a = ((-24, -23, -37, 24, -23, 23, 28, -23, 26, 5, 26, -35, -40), (-18, -24, 42, 34, -35, 28, 29, -23, 29, -15, 27, 39, -35), (13, 22, -42, -30, 38, -18, -19, 23, -19, 21, -17, -37, 31), (-13, -20, 43, 36, -32, 29, 33, -19, 33, -8, 32, 42, -26), (-29, -27, -36, 23, -23, 26, 31, -26, 30, 17, 31, -30, -37), (20, 19, 34, -25, 12, -27, -32, 19, -30, -21, -32, 33, 30), (18, 27, -43, -31, 39, -18, -20, 27, -19, 23, -16, -40, 34), (-26, -29, 41, 28, -39, 21, 21, -29, 21, -22, 21, 36, -40))
Rows and columns are counted from 1.
(1, 1)	-24
(8, 6)	21
(8, 2)	-29
(3, 2)	22
(4, 7)	33
(2, 10)	-15
(1, 7)	28
(5, 6)	26
(5, 7)	31
(5, 4)	23
(8, 10)	-22
(5, 3)	-36
(1, 5)	-23
(2, 9)	29
(3, 6)	-18
(7, 3)	-43
(3, 3)	-42
(7, 4)	-31
(8, 8)	-29
(8, 5)	-39
(8, 12)	36
(7, 10)	23
(1, 11)	26
(6, 13)	30
(5, 8)	-26
(5, 12)	-30
(4, 2)	-20
(3, 1)	13
(8, 4)	28
(3, 13)	31
(6, 4)	-25
(5, 5)	-23
(4, 3)	43
(4, 8)	-19
(1, 8)	-23
(4, 5)	-32
(2, 7)	29
(3, 12)	-37

M =
[[-160.38 -263.15 -273.06  197.50 -260.40]
 [-124.09 -264.90 -254.64  205.76 -248.22]
 [ -67.59 -240.44 -225.82  176.45 -254.66]
 [-127.41 -264.03 -259.28  206.79 -253.15]
 [ 119.20  -35.66  214.86  129.66  210.76]
 [-149.04 -253.14 -223.63  201.68 -215.90]
 [ 229.18  127.59  235.93   11.39  167.06]
 [  24.45 -154.21  -11.25  130.73  -77.91]
 [ -82.95 -248.31 -233.94  177.27 -258.84]
 [ -85.01 -233.84 -194.12  181.13 -204.37]
 [ 243.08  163.26  227.64   25.16  190.78]
 [-125.61 -265.70 -267.28  201.52 -258.83]
 [ 188.41  135.26  226.16   21.45  209.53]
 [ 108.99 -124.91  123.63  127.54  100.84]]
Rows and columns are counted from 1.
(1, 1)	-160.38
(8, 1)	24.45
(12, 3)	-267.28
(5, 3)	214.86
(11, 3)	227.64
(1, 2)	-263.15
(7, 3)	235.93
(8, 4)	130.73
(4, 5)	-253.15
(7, 4)	11.39
(2, 5)	-248.22
(11, 5)	190.78
(10, 3)	-194.12
(2, 2)	-264.90
(9, 5)	-258.84
(12, 1)	-125.61
(2, 3)	-254.64
(10, 2)	-233.84
(11, 4)	25.16
(9, 4)	177.27
(3, 4)	176.45
(7, 2)	127.59
(5, 2)	-35.66
(13, 4)	21.45
(10, 1)	-85.01
(9, 1)	-82.95
(8, 2)	-154.21

m =
[[ 40 -13 -22 -16  47 -20 -15  23 -32  29  -9]
 [ 17  28 -18  11  15   2 -48  25  -7  -2 -16]
 [ 17  20 -27   3  24   4 -43  26  -5  -1 -18]
 [ 37  22  15  16  23   8 -20 -12  27 -29 -23]
 [ 16  18   4  23  -4  19 -22  -1   1  -8 -23]
 [ 13  11 -26 -11  30 -11 -32  25  -7   5  -3]
 [ 25   3 -17   9  16   7 -25  19 -24  16 -24]
 [ 16  10  -5   6  14   8 -14   1  12 -13 -16]
 [ 23   1 -16   6  16   6 -23  17 -25  18 -20]]
Rows and columns are counted from 1.
(1, 1) = 40
(1, 11) = -9
(4, 6) = 8
(2, 10) = -2
(9, 2) = 1
(1, 8) = 23
(6, 4) = -11
(2, 3) = -18
(8, 1) = 16
(2, 2) = 28
(9, 9) = -25
(7, 3) = -17
(2, 11) = -16
(5, 7) = -22
(8, 4) = 6
(4, 11) = -23
(6, 6) = -11
(1, 5) = 47
(3, 7) = -43
(7, 10) = 16
(8, 11) = -16
(3, 4) = 3
(6, 5) = 30
(7, 2) = 3
(3, 3) = -27
(9, 3) = -16
(7, 1) = 25
(5, 11) = -23
(5, 4) = 23
(2, 5) = 15
(4, 5) = 23
(8, 6) = 8
(3, 5) = 24
(9, 1) = 23
(8, 9) = 12

data =
[[171  87 234  87 130 188 148 109 171 115 209 122  86 163 118]
 [161 108 179  64 129 106 159 117  47 178 100 204 203 168 150]
 [118 188 172 103 123 115 187 131  84 140  73 231 213 161 150]
 [103 126 172  99  84 123 184 103 103 203 216  55 133 111  89]
 [183 141  41 151 134  76 137 103 100 126  79 197 199 114 181]
 [115 177 103 147 130  80 101 114 182  87 182   7 138 128 157]
 [171  76 234  99 104 209 176 106 149 154 182 156  91 151 111]
 [ 91 130 151 151 102 171 151 134 171 164 216  41  72 100  82]
 [112 159  68 198 127 123 112 160 118 136   4 149 166 137 181]
 [146 195  61 147 162  59 106 126 137  70  79 149 199 144 192]
 [180 137  27 190 125 119 145 112 130 126  66 204 161  97 174]]
Rows and columns are counted from 1.
row 1 col 1: 171
row 8 col 3: 151
row 4 col 11: 216
row 4 col 4: 99
row 5 col 9: 100
row 2 col 3: 179
row 7 col 9: 149
row 1 col 8: 109
row 9 col 14: 137
row 2 col 15: 150
row 5 col 4: 151
row 9 col 7: 112
row 5 col 3: 41
row 11 col 2: 137
row 6 col 14: 128
row 7 col 15: 111
row 9 col 15: 181
row 3 col 4: 103
row 8 col 5: 102
row 2 col 6: 106
row 7 col 14: 151
row 10 col 3: 61
row 10 col 4: 147
row 6 col 7: 101
row 3 col 14: 161
row 6 col 10: 87
row 4 col 3: 172
row 1 col 9: 171
row 11 col 12: 204
row 4 col 6: 123
row 1 col 11: 209
row 4 col 13: 133
row 5 col 7: 137
row 9 col 8: 160
row 6 col 15: 157

B =
 40   40   33   19   38   17   34  -35  -19   30  -34  -40
 39    4   -8  -32  -30   31  -33  -21   34  -31   32   16
 39    3   -8  -34  -33   31  -37  -25   37  -34   34   24
 39    2  -11  -33  -30   30  -34  -15   34  -32   32   19
 37    6  -15  -36  -34   35  -32   -7   35  -34   33   13
 32   19   -2  -26   -7   24  -11  -15   24  -23   15  -12
 40   40   34   10   34   21   29  -36  -10   25  -31  -40
 36   -1  -15  -34  -31   32  -31  -14   34  -35   32   15
 40    4   -6  -33  -31   30  -35  -25   36  -32   32   20
 39   -6  -13  -34  -34   29  -35  -11   35  -33   35   25
 39   17   -9  -30  -25   31  -29  -12   32  -29   28    9
 39    1   -8  -34  -32   30  -36  -25   37  -34   34   23
 39   39   39   31   39   -5   33  -39  -17   29  -36  -40
 37    8   -2  -30  -23   27  -28  -25   34  -32   28    8
 38   21    7  -21  -12   22  -21  -28   28  -21   19   -3
Rows and columns are counted from 1.
(1, 1): 40
(2, 3): -8
(4, 3): -11
(10, 5): -34
(5, 9): 35
(13, 8): -39
(8, 10): -35
(8, 3): -15
(6, 7): -11
(10, 6): 29
(10, 11): 35
(10, 1): 39
(15, 7): -21
(10, 3): -13
(6, 11): 15
(6, 2): 19
(7, 2): 40
(12, 4): -34
(12, 8): -25
(6, 12): -12
(4, 7): -34
(11, 10): -29
(9, 2): 4
(4, 5): -30
(5, 2): 6
(1, 6): 17
(11, 12): 9
(15, 3): 7
(5, 8): -7
(10, 10): -33
(12, 6): 30
(7, 8): -36
(3, 7): -37
(5, 11): 33
(9, 7): -35
(10, 9): 35
(8, 9): 34
(12, 5): -32
